These are the activations of a small neural network, seen along a few directions. Each row is one input.
In each table, some parts of the input vary, and every possible input appears once, in random order.
Descriptions start from the smaller parts, as in this example, which fits no table here: values(2) and (point or line(11) or (line(4) and ring(8))).
Shared parts are said once, and a part with two or three values counts as separate values.
In the rows, zero is written as 128.

Other details of the inputs vary at random and push rows far along two fixed directions, the same in every table; ignore that.

Rows:
r1: [ 85 153  78 196 114 131 188 169  45 175  44 219]
r2: [211  51 120 110  68 148 193 170 173 112 117 161]
r3: [ 18 218 206 103 182 105  14  66  75 138 163  56]
r4: [ 32 208  54 184 212 110 108  59  47 165 105 168]
r5: [ 83 139  59 191  85 127 209 175  79 162  64 221]
r6: [173  92 171  80 124 141  96 116 214  66 185  63]
r7: [ 31 208 115 170 173 119  86  81  40 178  85 197]
r8: [151  96 203 131  74  95  94 132 250 144 208  67]
r9: [ 16 191 199 114 169 113  24  34 125  99 171 109]
r10: [186  87 163  67 139 140  86 102 219  79 178  80]
r11: [206  87 194  56 115 141 103 138 153 114 155  55]
r12: [203  76  74 129 120 131 199 176 153 101 121 111]
r13: [ 63 200 207  99 179 114  26  69  85 128 157  65]
r14: [232  92 193  50 125 138  81 139 173 105 151  55]
r15: [ 54 182 203 107 175 123  24  53 105 122 170 102]
r16: [ 66 156  39 206 115 127 208 157  74 168  69 204]
r17: [ 92 149  47 193 137 133 206 132  71 166  80 220]
r18: [206  68 107 118  81 146 169 159 170 118 103 173]
r19: [166  91 126 122  74 138 169 197 137 132 106 134]
r20: [221  65  61 135 120 142 208 173 146 109 125 126]
r21: [191  80  70 128 107 126 197 190 154 106 132 102]
Each input here is: point or (line(4) and line(5)).
Q: Start at r4 and move only the line(5) part, one step at a time. The first step leads to r10. Which rows follow, in order?
A: r18, r7, r14

Rows:
r22: [181  89 139 103 114 129 149 151 168 106 153  78]
r23: [103 141 182 106 143 119  67  91 160 122 173  96]
r24: [169 101 142 108  97 134 125 141 155 127 121 137]
r25: [ 98 138 134 141 133 119 118 109 128 124 147 128]
r26: [ 96 154 151 121 170 116  84  88 123 121 155  98]
r27: [162  87 104 122 100 138 161 158 161 100 133 128]
r28: [100 152 114 143 123 146 162 154  32 150  67 177]
r29: [170  86 127 130  89 133 157 163 159 134 134 127]
r30: [ 92 150 143 138 113 116 117 131 125 137 125 127]
r31: [124 139 129 131 154 128 117 104 118 127 129 122]
r32: [193  85 149 102 100 139 132 138 176 123 148 123]
r33: [ 96 142 130 122 150 135  98  90 137 104 139 131]
r34: [193  88  95 106 122 144 158 148 146 108 122 128]
r35: [132 128 114 154 116 134 153 136 122 153 106 170]
r36: [125 147 170  94 149 122  61  93 131 122 148  94]
r37: [ 93 141 110 137 143 127 124 115 127 115 128 147]
r38: [ 97 142 144 138 122 120 122 121 134 142 144 121]
r39: [ 89 159 170 119 139 123  67  91 134 125 137 121]
r40: [158  98 164  96  88 155 147 164 113 107 111 142]
r41: [204  86  92 128 111 138 186 160 132 132 107 148]
r42: [132 123 145 114 135 127 109  95 145 119 150 132]
r43: [169  88 147 109  99 129 149 146 182 101 157  97]
r44: [ 82 143 111 139 134 124 135 118 126 117 134 133]
r45: [ 86 154 106 137 153 124 127 116 107 120 133 113]
r46: [116 148 147 125 155 127  94 100 120 141 137 113]
r47: [115 132  75 153 128 136 161 126 104 135  97 189]
r48: [101 154 121 151 138 119 139 130 101 155 127 122]
r49: [ 97 146  90 174 133 128 165 122  92 153  91 192]
r50: [138 136  98 150 135 130 150 131  93 165 103 162]
r51: [102 145 188 100 134 117  56  99 159 112 160  93]
r52: [108 152 143 125 142 117  97 125 114 138 121 116]
r53: [102 150  66 162 153 135 163 129  80 142  84 174]
r54: [ 93 163 109 160 132 115 131 139  80 156  99 144]
r55: [165  95 131 125  81 128 149 171 154 126 119 129]
r56: [ 94 148  54 177 143 128 176 144  71 146  89 170]
r57: [131 136 153 116 147 122  99 116 137 133 151  98]
r58: [113 143 133 131 123 119 125 142 115 140 117 108]
r59: [186  90 143 106 110 130 133 154 162 122 153  85]
r60: [ 84 152 164 120 155 115  78  81 142 115 165 111]
r61: [115 156 134 132 141 125 107 121 106 140 108 131]
r62: [187  84  92 139 104 131 191 175 133 130 114 130]
r63: [186  86 122  92 125 139 135 150 171  91 145  91]
Q: Changing only one part turns r56 into r27. The same change can be made to r50. Which row results?
A: r32
Q: What do these inputs look like to the network?
A: values(2) and (point or (line(4) and line(5)))
Q: Change only the values(2) part in r52. List by row number the other rows that result.
A: r51
Q: Start at r45 and move only the line(4) part, one step at a time. The first step leads to r22. Which rows follow, in order?
A: r48, r58
